A small network was trained on made-up records. Each row is its average activation on records with the value named, seen along a few directions.
Values that are neighbours, or in one group, have similar rows; names and order tell nothing.
In the rows, zero is written as 128.

Other fields vary at random and push rows far along one fixed direction, the same in every table; ignore that.

Y, 16 values:
y5: [157 148 140 122 177 120 164 128 146 124 119 113  86 127 134 130 103 125]
y3: [232 114 227 138 238 105 245 118 168 166 148 107 137 128 136 182  63 124]
y7: [ 92 125 110 145  85 128  89 147 120 121 122 133 145 113 133 109 159 147]
y1: [105 138  95 124 111 135 112 127 122 104 108 124  83 127 145  95 130 125]
y14: [167 127 186  96 199 126 189  93 152 148 137 124 142 159 102 179  94  86]
y16: [101 118 114 123 104 127 115 127 117 134 134 146 156 126 117 139 145 125]
y15: [181 130 156 141 162 123 169 129 149 138 134 108 121 124 137 126 100 132]
y8: [211 114 222 126 216 112 216 108 161 159 149 116 159 135 122 188  73 108]
y2: [151 139 139 137 161 126 156 137 137 127 133 117  97 122 135 120 105 131]
y13: [ 13 130  40 117   8 142   5 137  79 105 107 156 147 134 113  95 198 133]
y11: [156 133 130 133 135 130 126 135 127 133 127 121 107 120 139 107 121 142]
y9: [ 68 119  73 142  44 136  50 139 102 115 119 142 149 112 127 106 174 153]
y12: [ 71 141  45 141  63 137  57 162  99  96 116 138  88 120 137  71 169 141]
y6: [171 132 154 141 167 125 161 130 141 140 143 113 133 116 143 140 105 132]
y10: [ 39 131  64 117  22 143  44 126  90 101 121 160 151 129 118 104 184 143]
y4: [134 109 151 105 155 131 150 106 139 137 135 132 145 159 110 155 125 101]
The values of Y form a line.
Question: Which values are neighbours of y11? Give them in the order they are listed.
Answer: y15, y2
Question: Which values are neighbours of y1? Give them in the order they are listed.
Answer: y5
Question: What is the length, in steps, of the shortest route from y9 to y12?
Answer: 7

C, 13 values:
c11: [129 149 126 106 162 123 157 130 128 129 128 129  89 151  97 137 117  85]
c3: [104 145 149  94 103 116 132 111 143 115 102 147 163 140 119 153 130 145]
c5: [105  85 139 105  94 117 136  85 121 137 107 131 164 148 136 159 121  98]
c9: [106 106 139 106 157 153 130 106 144 123 152 140 150 167  90 147 157  99]
c10: [117 139  73 117  75 159  39 136 101 134 114 135 107 140 127  63 163 173]
c8: [147 108 155 138 136 108 180 119 145  97 116 114  87 126 162 116  94 126]
c1: [102 114 109 156 121 104 105 186 122 158 125 141 153  98 123 135 154 168]
c4: [ 51 171  25 107  66 126  17 159  68 131 106 147  96 103 108 120 166 123]
c13: [157 158 159 137 157 121 170 114 162 117  92  99 108 100 163 134  92 140]
c6: [139 120 114 141 171 142 163 142 152  99 149 117  87 138 151  96 129 119]
c2: [233  99 204 150 192 130 175 102 133 173 143 109 155 145 145 141  62 118]
c7: [149 147 151 140  98 156 110 104 101 125 166 125 152 107 138 107 131 123]
c12: [125 124 120 167 130 107 150 169 142 127 165 130 155 100 103 155 149 148]
The values of C form 5 separate groups.
Question: List the group mates of c13, in the order listed.
Answer: c8, c6
Question: List the group mates of c4, in the order listed.
Answer: c11
Question: List the group mates of c12, in the order listed.
Answer: c1
Question: List the group mates of c9, in the order listed.
Answer: c3, c5
